A small network was shown many inputs. Here are its activations along a few directions, one row for each input.
Each table varies a few parts of the input and shows all the possible inputs, shuffled.
A made-up example of a description, with smaller parts first: one of 5 places around a ring, together with either a single point or one of 9 places around a ring or (one of 3 separate values, together with one of 4 places along a line).
Shared parts are said once, and a part with two or three values counts as separate values.

Other details of the inputs shift rows strongly along two fixed directions, in all tables alike. That doesn't count.

A family of inputs:
R1: [ 45  -9 -39   4  44  39 -72   6  15 -74  -6  34 -30  21]
R2: [ 28 -42 -34 -76   3   1 -18 -14  80 -40 -10  -9 -50   6]
R3: [ 32   8  20 -66  22 -40  -5 -37  57 -35 -42 -29 -22  41]
R4: [-22 -15   5  36 -46  12 -14  16 -57  62  45  39  44 -59]
R5: [ -6 -39 -38  -6 -20  -7   5 -17   8  -5  29  -2 -15 -30]
R6: [  7 -16  29  20 -67  68 -10   7  -9  30  21   4 -11 -60]
R7: [  4  -4 -12 -54  28  -3 -18  25  39 -17  -9  20  -7  25]
R8: [-35  23  25  78 -15  -3  44   4 -74  59  16  -5  52 -25]
R9: [ -4  16  32  29 -45  12 -27  17 -38  38  26  19   6 -26]
R10: [ -3  48  45   8   1 -26  -6   3 -27  25   1   5  24  15]
R11: [  4  -2   9 -38  36   1  12   9  32   5 -69 -17  23  47]
R12: [ 19  17  -1 -56  36 -45  11 -28  55 -53 -29 -34 -35  50]
R13: [ 14 -62  -1 -48 -34  72 -18  -3  41   7   4  24   6 -68]
R14: [-14   6   6  -4   5   0  -2  10  -3  -3  44  29   5 -28]
R15: [  1 -55 -20 -40 -21  72  -4   6  42 -12  27  20 -13 -64]
R16: [-15  38  12  42  13 -80  25 -15 -43  20 -47 -43  12  69]
R17: [-60  47 -10  55  62 -79  40  27 -76  29 -15   0  66  65]
R18: [  6   0  16   0 -36  61  13   4  13  -1  40  -2 -24 -55]
R19: [  9  20   8 -64  46 -20 -19  18  50 -51 -38   8 -25  60]
R20: [-40  30   5  54  24 -10  54  10 -43  17   6 -14  32   5]
R21: [-17  58  43  33  32 -32  42  -3 -34  23 -47 -37  41  54]
R22: [ 11  -5   5 -45  34 -55   8 -35  40 -26 -40 -19   3  36]
R23: [ 33 -56 -16 -44 -57  27 -32 -18  43  11  16   5 -34 -48]
R24: [ 30   1 -56  35  57 -26 -27 -25  -1 -70 -47 -19 -28  74]
R25: [-10   7 -15  44 -36 -19  14  -6 -28   9  25 -23 -33  -6]
R26: [ 24 -34  24 -56 -36  45 -46  -4  43  -4  43  51  -8 -73]
R27: [  1 -53 -19  23 -82  23 -11 -20 -25  45  55  14   0 -86]
R28: [ 14  -4 -37 107 -10  71 -15  10 -61 -14  24   9  -7 -25]
R29: [ 19 -13   9 -67  12   3 -38  17  41   2 -27  24   9  16]
R30: [-10   8   6  16  -9  30  17  16  -3  -4  -2 -11 -17   0]
R31: [ -7  11 -16 -25  55 -66  28 -25  28 -40 -26 -28  -6  50]
R32: [-35  60  21  83 -20 -28  28  21 -88  48  54   4  25 -10]
R33: [-24  12  -9  23  25   2  41  24 -16  18 -21 -19  19  30]
Description of these inputs: one of 3 separate values, together with either a single point or (one of 2 separate values, together with one of 5 places around a ring).
Question: The inputs of R27 and R4 match in every part but the choice among 3 separate values. If R3 is changed in the same way as R27 into R4, which row does it become?
Answer: R10
Question: Change only the choice among 3 separate values in R9. List by row number the other rows that result.
Answer: R6, R16
Question: List by row number the other rows that have the choice among 3 separate values in common with R30.
Answer: R6, R8, R11, R13, R15, R18, R20, R21, R28, R33
Question: Start at R25 and move only the place on the ring of 5, one step at a time. The first step leads to R12. Which rows follow, in order?
Answer: R31, R5, R2

A family of inputs:
R34: [  5  41  27 -23  52 -44   5  -9  11 -16 -39  -9  22  56]
R35: [  9  29  19 -39  61 -27   8   5  29 -18 -83 -27  15  86]
R36: [ 18  -3  24 -38 -34  28 -39  11  30  -5  33  27 -31 -34]
R37: [ 18 -19 -26 -27  31  45  -5   6  48 -54 -17   1 -27   6]
R38: [  9  -3  22 -27 -14  61   4   9  33 -11   6  -1 -16 -30]
R39: [ 30 -17  11 -46 -35   4  -7 -33  54 -24   2 -23 -48 -20]
R40: [-26  13   6  35 -11 -29  20  -1 -50  47  33   8  42 -21]
R41: [ 26 -32 -34   0 -30   7 -16 -32  25 -34  22 -16 -56 -25]
R42: [-36   2  12  44 -14 -13  17  10 -54  50  12  13  47 -19]
R43: [  2  -9 -16  31   8  20 -20   3 -21 -17   1  18   3  -3]
R44: [ 21  -6  30 -55  15  23 -27  -1  48 -29 -32  14  -4   6]
R45: [ 14 -42 -10 -55 -32 -16   6 -36  55  -9   6 -19 -36 -27]
R46: [-22  -6   3  23 -59   2  -8  20 -41  53  67  28   6 -58]
R47: [-18  -3   2 -39  36   0  33   9  31  -8 -33 -10  16  22]
R48: [-28  60 -17  61  62 -80  13  20 -66  -7 -29 -11  24  95]
R49: [  0  11 -22  58   3  -6  -4  -3 -49   2  32   9   9  -9]
R50: [  2 -19 -30  74 -45  48  -9  11 -50  30  40   9  -5 -44]
R51: [-26   3  -2  24   6 -24  29  11 -31  49 -21 -12  39  20]
Question: The inputs of R50 and R35 match in every part but one. If R37 is changed in the same way as R50 into R35, which row does it become?
Answer: R38
Question: What is each input in this table made of?
Answer: one of 3 separate values, together with either a single point or one of 5 places along a line
Question: Change only the choice among 3 separate values in R36. List by row number the other rows that result.
Answer: R46, R48
